A small network was trained on made-up records. Each row is its average activation on records with the value named, seen along a few directions.
Values that are neighbours, or in one group, have similar rows; names and order tell nothing.
In the rows, 500 means zero.
Random noise pushes rows far along 7 fixed directions. That doesn't count. These rows show it; they differ only by the noise:
417 595 562 395 280 565 320 562 336 520 385 653 314 459 410 663 524 386
482 765 570 502 502 581 447 259 291 440 638 668 526 507 610 597 439 287
370 498 431 546 562 565 556 725 574 651 296 363 432 475 409 381 463 662
480 360 346 479 464 375 605 430 450 645 434 430 475 494 485 411 447 481
394 487 562 379 301 517 440 332 454 507 567 542 541 558 603 522 460 452
427 683 322 470 553 448 386 431 382 463 392 640 227 619 349 745 443 402
353 603 473 379 608 540 505 342 444 380 517 748 545 640 605 474 374 366
636 467 328 570 596 422 609 688 286 612 281 649 375 340 370 438 506 320
348 667 632 438 497 665 472 530 326 538 436 659 501 405 536 417 441 358


Tuzaf, 11 values:
t2: 347 811 497 646 828 705 508 642 444 606 394 407 333 448 233 480 484 534
t5: 182 648 508 316 408 620 242 511 429 456 366 657 139 625 238 766 507 527
t9: 436 553 543 390 774 497 547 206 493 340 696 667 625 617 678 407 384 429
t10: 508 482 377 542 663 377 581 681 562 529 333 424 402 425 326 439 508 523
t7: 411 255 583 251 454 511 412 704 465 399 293 764 357 474 386 469 506 357
t3: 285 362 429 253 444 280 490 389 328 651 345 513 331 385 340 422 433 353
t1: 294 342 432 266 333 345 275 379 487 557 424 429  96 590 267 729 469 519
t6: 749 190 482 747 555 489 687 926 678 669 367 136 603 315 380 280 664 732
t8: 459 662 566 487 834 543 585 504 422 445 527 668 625 401 597 301 437 392
t11: 302 524 622 369 365 507 359 502 654 383 495 523 433 571 468 598 488 544
t4: 397 453 476 463 513 557 544 606 611 508 400 505 547 568 538 409 457 608
Tuzaf is arranged as a line.
Q: A walk along Tuzaf starts at t4 and steps to its neighbour t5. Put t9, t10, t7, t3 in the order it reaches them.
A: t7, t9, t3, t10
Q: What is the length, in steps, of the shortest route from t11 to t2?
A: 8

Gegik, 11 values:
h5: 588 439 680 560 485 535 567 552 543 483 577 423 672 380 599 379 548 444
h6: 600 389 366 502 551 287 580 519 481 535 460 496 520 422 421 429 550 492
h9: 198 513 809 410 590 810 485 759 581 515 404 438 543 390 518 236 459 623
h10: 687 408 315 628 638 372 589 433 422 636 523 356 382 451 374 545 539 520
h4: 415 631 522 458 747 610 621 663 356 437 306 854 625 424 592 265 414 268
h11: 412 579 490 646 339 581 500 477 649 606 540 143 505 548 472 568 515 750
h8: 305 612 326 518 799 551 526 461 488 566 427 502 339 664 338 487 367 558
h3: 481 626 581 399 391 640 290 783 527 400 327 694 394 524 501 657 554 517
h2: 475 402 496 415 465 332 596 362 364 586 483 465 520 354 463 365 478 324
h1: 669 576 441 521 600 433 473 475 400 392 545 734 469 473 594 587 471 400
h7: 495 434 738 397 151 600 499 218 296 549 736 642 681 415 676 431 502 254
Gegik is arranged as a line.
Q: A walk along Gegik starts at h6 and steps to its neighbour h2. Put h4, h11, h1, h7 in the order it reaches them.
A: h7, h11, h4, h1
Q: What is the length, in steps, of the shortest route from h5 to h3?
A: 7
